M = [97 183 170 188 157 177 42 70 59 107]
Which number is the second entry from the left?
A: 183
The first entry from the left: 97
Which number is the 1st entry from the right?
A: 107

Read these off the table that follows.
1) Read off the last entry, reading row by row.
2) Read off the last entry of the smallest entry's row.
3) Read off the entry directly below 204.
4) Read off the smallest entry in the last column.
5) Read off the entry in the bottom-left corner.
6) Read off the largest entry in the first column.
7) Read off the first entry in the row that holds the smallest entry.
[166 61 169 62 168 72 168 170 69 62 61 71 69]
[52 118 42 118 45 105 47 39 104 119 118 105 104]
[192 102 201 103 198 117 198 204 116 102 103 117 116]
[65 155 56 155 59 142 59 53 142 156 155 141 141]
[168 65 170 66 170 75 169 170 73 65 65 74 73]
[87 185 83 184 85 176 85 82 178 185 185 176 177]
1) 177
2) 104
3) 53
4) 69
5) 87
6) 192
7) 52

[111 99 116 99 124 93 123 117 132 123 102 128 121 133 135]
[183 162 149 167 148 173 172 161 156 172 157 155 144 138 180]
[129 113 124 115 130 111 167 138 174 167 122 162 144 160 148]
[84 102 112 98 114 94 129 112 147 129 115 138 136 151 86]
[108 104 104 92 95 90 61 103 56 61 102 72 90 76 80]
[121 131 136 137 143 136 168 136 179 168 137 166 154 169 141]
[130 122 113 111 101 112 108 126 99 108 126 108 114 104 95]
[104 101 118 103 125 96 117 113 128 117 103 125 121 132 127]
The first entry in the row that holds the smallest entry: 108
The entry directly above the largest entry -> 111
The entry in the bottom-left corner: 104
What is the fourth-last entry, reading row by row?
A: 125
What is the entry in the bottom-right corner?
A: 127
The largest entry in the first column is 183
What is the smallest entry in the last row?
A: 96
The entry directly above 151 -> 160
The smallest entry in the last column is 80
The 3rd entry, reading row by row -> 116
The entry in the top-right corner is 135
The entry directly below the largest entry -> 129
The 3rd largest entry -> 179
What is the 5th entry from the end, reading row by row?
A: 103
What is the top entry of the column that holds the smallest entry?
A: 132
The smallest entry -> 56
What is the largest entry in the last row?
A: 132
The last entry in the row that holds the largest entry -> 180
What is the third entry on the diagonal from the top-right corner?
A: 144
What is the third-last entry, reading row by row?
A: 121
What is the entry directly above the smallest entry?
A: 147
The 5th entry in reading order -> 124
The entry directly below 93 -> 173
What is the entry directly below 179?
A: 99
What is the entry just left of 149?
A: 162
What is the smallest entry in the first column?
A: 84
The 2nd entry, reading row by row -> 99
The fourth entry, reading row by row: 99
The entry directly below 72 -> 166

[103 118 146 206 204]
[171 80 126 171 170]
[113 167 117 64 65]
[177 85 112 94 96]
[165 80 134 176 173]
[94 137 145 191 190]
[173 94 114 83 84]
[80 167 146 174 172]
[169 79 129 171 171]
[85 175 127 89 91]
[97 125 147 200 198]
Find the top entry of the column that holds the smallest entry.
Answer: 206
Find the entry in the bottom-left corner.
Answer: 97
Find the entry directly above 147.
Answer: 127
Find the entry directly above 175.
Answer: 79
Find the entry just right of 145.
Answer: 191
Find the entry just left of 127.
Answer: 175
Find the entry just right of 127.
Answer: 89
Find the 3rd largest entry.
Answer: 200
Find the last entry of the largest entry's row.
Answer: 204
The entry directly above 64 is 171
Find the median entry.
Answer: 134
Find the 2nd entry on the main diagonal.
Answer: 80
The entry just left of the centre entry -> 137
Find the second smallest entry.
Answer: 65
Find the last entry, reading row by row.
Answer: 198
Find the entry in the top-left corner.
Answer: 103
Find the 2nd entry, reading row by row.
Answer: 118
The minimum is 64
Find the entry directly below the smallest entry.
Answer: 94
The entry just right of 176 -> 173
